These are the activations of a small neural network, seen along a few directions. Each row is one input.
Each table varies a few parts of the input and shows all the possible inputs, shuffled.
Descriptions start from the smaller parts, as in this example, which fits no table here: one of 6 places along a line, together with either a single point or (one of 2 separate values, together with one of 5 places around a ring) or one of 11 places along a line.
Shared parts are said once, and a part with two or three values counts as separate values.
(in the rows, 128 means zero)

Other details of the inputs shift rows strongly along three fixed directions, in all tables alike. That doesn't count.

Table:
x1: [163,118,105,166,160,94,73,134,94,167,138,96,130,200]
x2: [176,159,167,72,106,154,107,163,79,146,122,151,129,99]
x3: [124,169,155,172,115,129,148,125,198,124,118,119,113,104]
x4: [77,65,93,97,180,90,126,117,111,84,140,94,123,84]
x5: [102,155,121,159,100,166,172,115,193,128,98,132,148,115]
x6: [145,152,160,29,130,144,97,130,116,163,117,140,138,126]
x7: [140,168,145,168,126,120,139,106,199,129,117,129,105,97]
x8: [169,86,105,176,147,97,102,145,88,159,134,123,146,204]
x9: [129,113,124,146,136,149,160,98,203,137,100,143,135,110]
x10: [158,128,111,179,123,143,135,138,177,128,69,137,115,87]
x11: [101,72,106,127,169,69,122,143,100,75,146,104,105,70]
x12: [148,152,138,166,137,125,128,112,199,136,110,126,102,91]
x13: [118,161,120,149,125,173,159,86,183,133,108,114,131,98]
x14: [139,121,181,36,123,106,126,164,108,104,132,167,109,45]
x15: [169,176,174,76,94,149,118,157,81,141,129,153,133,108]
x16: [144,161,125,185,100,137,159,124,183,123,103,154,123,92]
x17: [125,137,102,153,123,163,153,102,193,139,89,138,136,101]
x18: [110,116,127,146,138,109,129,115,110,167,170,112,167,229]
x19: [154,143,148,213,94,185,124,104,201,159,100,142,71,219]
x20: [139,154,122,192,113,127,120,142,74,154,170,101,155,204]
x21: [61,95,107,103,157,83,149,104,114,79,173,110,131,91]
x22: [184,145,161,68,117,157,94,171,76,145,96,137,125,101]
x23: [62,118,74,123,132,107,151,117,99,73,153,113,144,88]
x24: [97,83,104,139,143,75,144,144,96,66,164,126,122,68]
x25: [147,123,171,31,132,136,116,133,119,162,124,160,140,129]
x26: [130,138,157,179,102,131,175,137,192,115,115,147,129,106]
x27: [90,100,111,143,132,71,155,138,97,60,171,129,125,77]
x28: [77,136,110,134,140,108,127,112,117,125,163,85,150,166]
x29: [152,83,100,165,143,137,66,124,83,139,129,119,73,231]
x30: [144,81,91,145,158,118,106,121,98,166,128,112,162,217]
x31: [72,110,79,114,155,127,136,111,88,81,157,84,132,71]
x32: [141,115,131,172,119,170,118,99,192,115,98,148,45,130]
x33: [134,131,137,172,108,165,128,95,192,109,104,151,48,136]
x34: [127,162,136,189,90,145,167,141,182,117,105,144,130,99]
x35: [127,169,165,56,95,178,133,146,95,146,121,129,158,131]
x36: [167,149,194,64,108,112,122,154,109,149,138,176,127,125]
x37: [121,142,105,138,148,108,103,94,106,171,164,100,156,219]
x38: [151,150,203,70,97,120,132,171,111,144,138,165,135,132]
x39: [65,93,96,114,144,93,158,112,109,71,163,118,143,94]
x40: [137,112,91,134,171,115,79,108,104,177,131,84,147,213]
x41: [158,138,144,38,129,178,100,145,87,154,89,124,142,115]
x42: [158,125,92,187,122,106,107,143,79,161,153,134,152,196]
x43: [50,95,108,118,132,101,167,131,108,66,164,109,152,100]
x44: [152,130,135,33,116,160,104,160,89,145,80,152,149,115]
Each input here is: one of 4 places along a line, together with either a single point or (one of 2 separate values, together with one of 5 places around a ring).
Question: Changing only the place on the line of 4 turns x7 into x3. The same change can be made to x23. Which row results?
Answer: x5
Question: Changing only the place on the line of 4 turns x25 into x18. The same change can be made to x14. Which row results?
Answer: x38
Question: Which other rows does x2 become when the choice among 2 separate values takes its other values? List them by row number.
Answer: x31
Question: Which other rows does x9 become when the choice among 2 separate values takes its other values? List them by row number.
Answer: x24
